A small network was shown many inputs. Here are its activations along a few directions, one row for each input.
In each table, some parts of the input vary, and every possible input appears once, in random order.
A made-up example of a description, with smaller parts first: one of 8 places around a ring, together with either a single point or one of 9 places around a ring or (one of 2 separate values, together with one of 6 places along a line).
Shared parts are said once, and a part with two or three values counts as separate values.

Other details of the inputs vary at random and push rows far along two fixed directions, the same in every table; ignore that.
These rows show it; all are for the same input, with only those details redrawn:
66 -14 -52 -6 15 20 -63 54 40 -78 51 -23 8 21
-20 20 -7 1 36 14 12 -15 -20 12 37 -7 12 -26
5 4 1 -17 -10 -21 -2 -5 -1 3 -31 -5 -2 13
-12 14 -1 -8 14 -4 9 -14 -13 11 1 -6 6 -8
25 5 -46 8 54 44 -33 30 12 -48 98 -21 20 -19
5 3 1 -17 -10 -23 -2 -6 -1 3 -35 -5 -3 16

Table:
R1: 2 -17 6 3 -20 -1 -2 11 -5 5 -42 21 0 6
R2: 3 -7 13 4 -28 -13 9 2 10 4 -23 10 -12 17
R3: 2 4 6 -4 -16 -22 -2 -6 5 5 -26 -12 -5 18
R4: -8 1 7 -9 3 0 6 -8 -12 7 1 3 0 -7
R5: 3 -17 13 14 -23 -3 2 10 4 5 -39 12 -5 6
R6: 22 -3 -10 -17 -11 -19 -17 8 11 -16 -26 -8 -3 23
R7: 0 -18 14 19 -26 -2 3 13 9 9 -37 6 -6 8
R8: -38 11 18 14 18 12 26 -27 -15 34 35 -5 -4 -29
R9: 20 -26 8 19 -32 3 -13 25 29 -7 -30 0 -13 15
R10: -22 9 0 10 28 29 22 -8 -16 8 48 14 9 -29
R11: 52 -20 -37 -12 4 18 -55 45 28 -66 40 -3 5 19
R12: -35 22 12 13 21 7 23 -31 -14 32 28 -15 3 -25
R13: -34 15 7 3 20 19 29 -20 -27 22 30 25 9 -30
R14: 2 -17 7 7 -21 0 2 12 -1 4 -42 14 -5 5
R15: -15 2 11 1 6 -2 11 -14 -11 10 10 3 -1 -10
R16: 5 -6 12 -1 -25 -13 8 -1 7 -1 -24 16 -9 14
R17: 0 6 -2 -18 -3 -19 -4 -9 -6 4 -25 3 3 10
R18: 5 -7 16 6 -30 -10 9 -2 18 7 -21 7 -19 15
R19: -23 19 -3 8 32 10 13 -19 -16 11 40 -8 12 -25
R20: 2 -7 13 -4 -22 -18 -1 -2 4 5 -23 -3 -11 15
Question: What is each input in this table made of?
Answer: one of 4 places along a line, together with one of 5 places along a line
Question: Changing only the place on the line of 5 turns R5 into R9. The same change can be made to R19. Which row results?
Answer: R12
Question: Start at R18 and move only the place on the line of 5, one step at a time. The first step leads to R2. Which rows follow, in order?
Answer: R16, R10, R13

Table:
R21: -43 30 15 -3 18 -10 45 -42 -28 50 -12 1 5 -20
R22: 36 -14 -12 -19 -17 -19 -41 19 21 -31 -22 -19 -5 29
R23: 22 -10 -15 11 11 31 -18 22 24 -38 80 1 -4 -3
R24: -4 8 -13 -5 24 15 3 2 -14 -6 24 8 14 -15
R25: 10 -26 25 -14 -60 -37 -3 4 4 10 -99 22 -17 35
R26: -5 1 -6 21 16 26 6 8 -2 -6 31 13 10 -18
R27: -8 1 -2 23 16 20 -1 4 3 0 38 -13 5 -16
R28: 26 -6 -31 -6 22 23 -33 28 5 -39 42 -2 14 -3
R29: -41 18 20 -11 17 -5 31 -39 -38 47 -12 -1 3 -28
R30: 1 2 15 -30 -29 -37 5 -20 3 3 -32 7 -17 27
R31: 12 -2 -5 16 -5 3 -4 12 18 -8 8 -10 -3 5
R32: -40 22 14 -5 14 -7 37 -34 -34 38 -13 16 12 -21
R33: -43 30 19 -2 17 -16 40 -43 -30 48 -9 -4 5 -18
R34: -16 -4 1 18 22 32 6 1 -11 9 38 -3 2 -31
R35: 39 -15 -12 5 -30 -6 -20 30 39 -28 -27 -4 -13 32
R36: 24 2 -29 1 24 13 -33 20 15 -36 48 -25 10 3
R37: 23 -28 20 -9 -60 -41 -19 11 23 0 -86 -4 -22 42
R38: 8 -11 -5 9 -1 16 -2 18 2 -12 4 16 3 -2
Question: What is each input in this table made of?
Answer: one of 2 separate values, together with either a single point or one of 8 places around a ring
Question: Changing only the choice among 2 separate values turns R33 into R31. The same change can be made to R22. Which row results?
Answer: R37

Table:
R39: 5 22 -28 -5 41 16 -4 -3 4 -24 81 -12 11 -11
R40: -59 16 47 23 -15 -24 56 -45 -27 82 -60 -5 -6 -21
R41: -4 1 -17 -2 35 34 -8 9 -13 -23 78 16 15 -21
R42: 27 -15 -20 -6 8 9 -38 27 6 -33 6 -7 8 6
R43: -28 -1 24 17 -10 11 36 -13 -17 28 2 38 0 -20
R44: 9 -10 -27 19 38 45 -17 26 2 -27 56 -4 17 -25
R45: -9 21 -36 8 66 44 -5 7 -25 -8 68 -7 35 -43
R46: 35 2 -18 -24 -16 -32 -22 8 20 -25 -30 -19 -4 36
R47: 3 -13 6 15 -15 13 7 13 4 -3 -1 26 -3 -2
R48: -9 2 13 -18 -17 -27 3 -20 2 7 -6 2 -13 18
R49: 9 -24 12 10 -42 -19 -3 19 9 5 -85 12 -6 21
R50: 13 -9 11 -3 -28 -23 -8 -1 16 6 -49 -21 -16 24
R51: 20 10 -10 -19 -12 -35 -12 -2 9 -1 -48 -23 0 24
R52: 22 4 -31 -11 25 14 -24 22 1 -30 14 -2 21 -1
R53: 40 -22 -22 -2 -6 20 -30 41 24 -48 26 14 -4 11
R54: 44 -17 -9 -23 -37 -32 -43 19 36 -36 -33 -17 -18 48
R55: -8 20 -32 4 62 42 0 5 -23 -15 78 1 29 -38
R56: -68 26 29 38 32 24 59 -44 -30 62 46 4 3 -50
R57: 20 -17 -2 -8 -19 6 -10 17 14 -24 -3 21 -7 17
R58: 25 -10 -2 -2 -22 -10 -16 11 28 -16 -9 -13 -18 23
R59: 32 -21 -17 2 -5 17 -25 34 15 -33 5 1 -1 7
R60: 29 -11 -2 -16 -26 -32 -35 10 18 -17 -47 -30 -9 29
R61: 14 -7 -13 32 21 39 -9 21 25 -31 101 -5 2 -10
R62: 5 -6 4 28 -7 3 -6 11 21 0 -4 -17 -3 3
R63: 26 -6 -16 -5 6 -2 -34 14 17 -26 14 -31 2 11
R64: 16 -20 8 -10 -31 -10 -8 12 9 -7 -48 17 -10 21
R65: -32 11 -6 8 47 30 5 -10 -35 22 36 -5 21 -44
R66: 11 -15 5 -22 -21 -16 -15 6 -3 -7 -39 13 -4 17
R67: 12 -5 8 -40 -39 -43 2 -7 3 -4 -73 27 -10 41
R68: -32 11 -1 3 42 31 10 -15 -36 14 45 8 17 -41
R69: 8 17 -20 -4 27 3 -9 0 5 -11 24 -24 12 -6
R70: -51 25 33 -26 -6 -32 53 -52 -48 57 -55 33 2 -10
R71: 41 -16 -7 -22 -34 -30 -36 16 33 -35 -16 -13 -18 44
R72: 1 7 -15 22 33 30 -11 11 8 -6 49 -34 7 -23
R73: 14 -7 0 22 -16 7 -3 15 27 -13 24 -2 -13 10
R74: 6 -6 -25 19 36 44 -17 28 -5 -15 42 -4 19 -28
R75: 10 8 -13 -23 2 -6 -4 1 -7 -10 -17 16 6 8
R76: -20 -4 36 -30 -40 -41 24 -28 -25 36 -81 27 -11 15
R77: -42 20 25 8 13 5 40 -37 -17 38 37 4 -7 -22
R78: 26 -22 -11 19 -12 23 -16 33 21 -30 8 18 0 6
R79: -4 -13 9 18 -14 6 7 11 -3 9 -34 16 4 -4
R80: -37 11 24 31 3 5 36 -23 -10 39 7 -10 -6 -22
R81: 28 7 -15 -23 -9 -24 -19 4 21 -25 -12 -11 -5 28
R82: -38 16 28 9 0 -10 37 -35 -18 47 -13 -12 -10 -16
R83: -56 19 52 -3 -17 -31 61 -58 -29 74 -41 8 -17 -10
R84: -6 5 8 -9 -2 -18 -2 -15 -6 11 -6 -18 -6 4
R85: -57 39 22 -12 19 -16 55 -62 -33 50 15 7 0 -22
R86: 13 -23 10 10 -37 -9 -3 19 12 -5 -54 18 -6 19
Question: What is each input in this table made of?
Answer: one of 2 separate values, together with one of 4 places along a line, together with one of 6 places along a line
Question: Changing only the choice among 2 separate values turns R65 into R60. The same change can be made to R78. Which row results?
Answer: R56
Question: Changing only the choice among 2 separate values turns R72 into R74. The same change can be made to R61. Which row results?
Answer: R43
Question: Start at R61 and move only the place on the line of 4, one step at a time. The first step leads to R77. Which rows follow, in order?
Answer: R48, R85
Question: Which other rows does R40 become when the choice among 2 separate values takes its other values? List them by row number.
Answer: R49
